A small network was shown many inputs. Here are its activations along a few directions, one row for each input.
Each table varies a few parts of the input and shows all the possible inputs, shuffled.
Descriptions start from the smaller parts, as in this example, which fits no table here: one of 3 separate values, together with either a single point or one of 9 places along a line or (one of 6 places along a line, together with one of 8 places around a ring).
Shared parts are said once, and a part with two or three values counts as separate values.

Other details of the inputs vary at random and push rows far along two fixed directions, the same in every table; ignore that.

A family of inputs:
x1: [  7   5  -1 -13  -2  15   1 -10   1  -3   3   2]
x2: [-14 -18   8  -7   0 -14   0  19  -6   0  -8 -12]
x3: [  1  20 -21  -4  -2  23  -9 -12  19 -15   7  22]
x4: [ -1   9 -16   4   0   8  -4 -11   6  -9  -2   0]
x5: [-11  11 -12  14  -5 -19  14   1 -19  20  11 -39]
x6: [ 10  22 -12  -6  -2  23 -15 -12  20  -6   8  18]
x7: [ 32   1  16  -7  17   7  -6  24  17 -23 -13  30]
x8: [ -5   0   7   5   7 -16  -1  14 -15   6 -21 -11]
x9: [ 10  -8  23 -11  16  12 -10   1  17  -7 -14  39]
x10: [  4  20 -19   0 -18   3   1 -21 -10   4  24 -23]
x11: [  7  -6  15 -13  20   3  -5   3  31  -6 -15  35]
x12: [-13  -6   1   6 -24 -15  10  -3 -22   7  20 -32]
x13: [-13 -13   9   4  -4 -11   4  19  -6   4 -19 -12]
x14: [  2 -15  21   3   0 -13  12  30  -6 -16   3 -16]
x15: [  2   0   6  -4  13   4 -15   7  14 -16 -19  44]
x16: [-11  -2  11   3  14 -28  -2  11  -2   8  -1  -2]
x17: [ 10  -8  27  -5  10 -15  19  16 -11 -18   0 -16]
x18: [ -8 -18  17   8  -2 -14  -4  10  -5   2 -10  -9]
x19: [  3   8 -12   8  -3   9  -6 -12   1  -7   0   5]
x20: [-14  -3  -1   7   7 -17   5  14 -15  -3 -24  -6]
x21: [-14 -25  15   0   1 -15   1  21 -16   7  -1 -10]
x22: [  4  -5  -9  -3 -11   4   3  -2  21   5  11   6]
x23: [ -7 -23  19  10   1 -10  -4  11  -6   6  -5  -7]
x24: [  4   6  -5 -16   0  14   3 -10   5  -5   1  -3]
x25: [ 16  -2   9  -4  16   6 -22   4  20  -6 -27  29]
x26: [ 15   6  -2   0  -5   8  -8 -10  -4   5  11  10]
x27: [  4  -2  -4   7 -12  22   0   4   7   6   1   5]
x28: [  0 -12  23  -6   1 -19   6  -3 -16   0  -9  -4]
x29: [ 17   0 -11  -3  19  18 -14   0  42 -10 -23  51]
x30: [ -9   0  17   3   7 -21  -8   9 -15   2  -4  -1]
x31: [ 19  11  -3  -5  -5  30  -5 -25  18  -5   2  11]
x32: [ -3  20 -11   8 -12  10  -2 -16 -11   8  34 -16]
x33: [-11 -20  11   7   5 -20   2  12   8   9  -6 -10]
x34: [-17   7   9   3  -9 -14  13 -13 -24   4  20 -34]
x35: [ -9 -12   9  13  11 -16  -3   5 -16   0 -10  -1]
x36: [-10  11 -10   5 -24  12   2 -11   0   1  30 -18]
x37: [ 18  29 -29   3 -13  29  14  -9   2 -25  34 -12]
x38: [-12 -12   3   1  11 -15   0  13 -21  -1  -7   2]
x39: [ -1  25 -41  -5 -14  25   2 -19   2  -7  23 -10]
x40: [ -7   3  -4  -3 -10  12  -6   0  16  -5  10   3]
x41: [ 16 -11  -6 -17   9  24 -13  14  47  -5 -15  48]
x42: [ -4 -12  19 -10   4 -21   7  -2 -12  -2 -11  -9]
x43: [  6   9  -6  -1 -17  12  12 -28 -13   6  30 -20]
x44: [ 14  22 -21  10 -15  28  -7 -27   1   8  29 -12]
x45: [-15 -20  14  -2  -2 -19   1  20 -15   3  -6 -12]
x46: [ 14  10  -3  -2  -8   5  -8 -11  -2   1   5   9]
x47: [-13   6 -13   3  -1 -22  10   1 -19  17  21 -38]
x48: [ -5 -13  17   1  14 -20   8  -1   2   7 -10 -12]
x49: [  3  15 -18   2 -11  13   0 -12 -15  11  29 -20]
x50: [  1 -12   9  -7  10   3 -10  15  37  -4 -11  36]
x51: [ 10  16 -19  -8 -13  34   6 -26   0   3  30 -10]
x52: [  8 -16  11  -5   6  11 -16  10  29  -9 -25  28]
x53: [ -3 -14  16  -6   8 -25  12   0  -3   6  -5  -6]
x54: [ -3  -2   2   2 -10  16  -6   0  11   0  16   9]
x55: [  1   1 -13   4  -8  13   6   5  20   9   0   1]
x56: [11 16 -8  5 -6 13 -5 -3 -2  5 -5  3]
x57: [ -3  -6  18   1   4 -10   9   5 -16   4 -20  -8]
x58: [  4  20 -17  13 -14  16   4 -12 -15  14  19 -21]
x59: [-18  10 -13  16 -11 -12  14  -2 -32   5   4 -32]
x60: [ -5 -11  20  -2   9 -16   3  -3  -7  -1 -15 -15]
x61: [10  5  1  1 -2 21  6 -9  0  5 -2  3]
x62: [ 16  14 -15  -5  -1  29   8 -13  27   4  -1  12]
x63: [  9   8 -20   2 -30  29   2 -20   7   5  35  -5]
x64: [-10 -19  13  -3  -6 -19   1  11  -6   0  -7  -8]
x65: [-11 -10  -1   2   9 -31   7   7  -7   1  -7   2]
x66: [ -8  11 -17   2   5   0   1  -5  14  -4  10  11]
x67: [ 17  -5   6  -1  20   1 -16   6  28   2 -22  32]
x68: [ -1  12 -25   7   2   7   8  -1  10   3  -5   5]
x69: [  0  -5  16   8   7 -19  -9   5 -15   5 -12  -7]
x70: [ -2 -16  25   4  10 -11   2  -2 -13   5  -8  -8]
x71: [  7  -5  -2 -10  14   8 -13  12  10 -14 -24  40]
x72: [ -7 -13   8   5   5 -21   1   6 -21  -1  -5   5]
x73: [  9  -6   0 -10  11   1 -11   5  15 -16 -25  40]
x74: [-10   8  -6   3  -8 -15   4  -2 -32  10  17 -35]
x75: [  6  10  -4  -5  -3  17   7 -10   5  -1  -9  -4]
x76: [ -3  24 -28   7 -14  26   0 -23   1  -4  34   0]
x77: [ -7  -5   6  -7  10 -19  -5  14 -15   3 -11  -9]
x78: [ -1  10   2 -10   0  11   0 -13  10  -7   6   1]
x79: [-16  -9  -6  -2  15 -25   6  15  -8   2  -8  -3]
x80: [ -1  -8   9   1   9 -30   1   8  -6  10  -4  -2]
x81: [  3   2  -6   5 -15  19   0   3   7   2  -4   3]
x82: [  5   7 -12   0  -8   4  -2 -11  -3  -8   3  12]
x83: [ -7 -13  11 -10  14 -20  11   8  -3   6  -6 -10]
x84: [-10  -7   4  12   8 -12   4  14 -20   3 -17   1]
Each input here is: one of 4 separate values, together with either a single point or (one of 4 places along a line, together with one of 5 separate values).
Q: Changing only the choice among 4 separate values turns x52 into x4. The same change can be made to x81. Which row results?
A: x59
Q: Changing only the choice among 4 separate values turns x32 into x9. The same change can be made to x8. Which row results?
A: x75
Q: Which other rows does x30 become when the choice among 4 separate values takes its other values? List them by row number.
A: x15, x34, x36
Q: Which other rows does x49 become when the choice among 5 separate values takes its other values? List them by row number.
A: x26, x32, x44, x58
Q: Which other rows does x73 become when the choice among 4 separate values takes its other values? List them by row number.
A: x10, x42, x64

A family of inputs:
x85: [-11   4   2   6   7 -21   5 -11 -21   7  -9 -16]
x86: [  6  -3  23  -3  -4  -8   9   5 -28  -7   3 -25]
x87: [  0   1  18  -3   9 -19  10  -4 -24  -5  10 -17]
x88: [  2  22 -46   4 -20  33   3  -7  20  -7  23   9]
x89: [ -2   7 -18   9   0  15 -12  11  17  -2  -5  21]
x90: [  8  30 -36   5 -17  36 -12 -24   2  -5  13   8]
x91: [-17   0  -4   7   4 -25   5   5  -3  11  -3 -22]
x92: [ -6   8  -3   8   4 -18   2   9 -35  -8  -4 -14]
x93: [ -1   9   1   3  14 -22  14  -3 -25  -2  -4 -16]
x94: [-10 -20  12  -1 -11  -8  15  16  -5  -1   9 -25]
x95: [-17 -15   7  -5  -1 -22  14   7   0   0  15 -19]
x96: [ 12 -20  24 -11  20  -1 -15   7  23   3 -23  45]
x97: [ -4   1  -4   4  -7   0   5  -9  11   7  25 -13]
x98: [  3  25 -41  -9 -13  28   6 -18  31  -3  20   1]
x99: [ 14 -14  30 -13  18  -2 -16   0  16  -8 -28  43]
x100: [ 18 -24  29 -12   6  11 -19  17  19   0 -31  37]
x101: [  6  25 -41   7 -16  37 -11 -17   9   6  18   9]
x102: [-13  -1  -3   5   7 -21   4  -3 -14  17  -5 -17]
x103: [ -7 -16  16   7 -12 -10   6  12  -6   7   6 -27]
x104: [ 18 -19  36  -7  11  15 -12   9  11  -9 -32  38]
Q: Changing only one part turns x103 into x100. The same change can be made to x91. Which row results?
A: x102
Q: Describe the family of inputs behind these rows.
A: one of 4 places along a line, together with one of 5 places along a line

A family of inputs:
x105: [ 15 -28  23 -12  20   2 -14  42  22 -16 -59  53]
x106: [ -6  -2  -1  -6  20 -15   5  -2   6   1 -17  13]
x107: [  8  18  -9 -14 -12  23  11 -34   7  -1  30 -20]
x108: [  5  -5   5  -8  36 -12 -19  29  26 -24 -37  59]
x109: [ 10 -12  24  -7   7  -6   6  12   5 -17   3   6]
x110: [ 29  30 -14 -11   1  39 -13 -40   8 -10   0  33]
x111: [-12   4  -5  10 -30  13   9 -17  -8  16  35 -46]
x112: [  6   7  -3   2   3  -1   9   3   3  -7  -8 -10]
x113: [ -4   1 -12   5   7  -8   1  -1   7  17  -3   0]
x114: [-12 -22  23   4  13 -39   4  15 -13  19 -22 -20]
x115: [ 10  -2  -7   1 -10  30 -12  -5  33   5 -15  24]
x116: [  7   1   9 -14  -7   5  10 -22   4  -6  28 -10]
x117: [  2  10  -9  -8  -2   4  11 -22   4   1   4 -15]
x118: [-44 -18   4  17   3 -48  -1  20 -26  14  -4 -24]
x119: [  7  20 -43  -3  -7  35 -14   3  27 -15   9  34]
x120: [ -5   3  -9   3 -34  10  19  -5 -20  -4  49 -43]
x121: [ -9 -19  36  10  21 -46  -8  13 -45  17 -27 -10]
x122: [ 21  -1  -1 -13  -9  38  -4  10  22 -14  -4  23]
x123: [  9   4   3  -6  -9  10   2 -13   8  14  18 -15]
x124: [-11   1   3  14 -11 -14   5   8 -56   1   1 -31]
x125: [ -5  22  -3  18  -6 -14  10 -10 -50  -2  15 -42]
x126: [ -1  20 -42   6 -20  26   9  -3   2  -1  19 -10]
x127: [  6  10 -22  -5   9   8 -19  -3  31   3  -1  37]
x128: [  2  -3   1   2 -27  22   0 -16  12   3  35 -10]
x129: [-15 -19   5  11   8 -12  -7  17   8  11 -24  14]
x130: [-30 -10   9  -3  23 -53   2  11 -19  -1 -14  -6]
x131: [  4 -37  49 -10  18 -30  -6  22   6   3 -18  20]
x132: [ -2   2  -5   4  18 -11   6  15   5  -7 -17   9]
x133: [ -7   8   5   4  -8 -10  20  -2 -21  -1  23 -49]
x134: [ 22  18 -16   8 -16  50 -24 -24  13   1   1  33]
Q: Changing only one part turns x107 into x122. The same change can be made to x117. Which row results?
A: x105
Q: Describe the family of inputs behind these rows.
A: one of 5 places around a ring, together with either a single point or one of 5 places along a line
Q: List by row number the other rows that have the place on the ring of 5 in common with x125.
A: x108, x109, x112, x132, x133
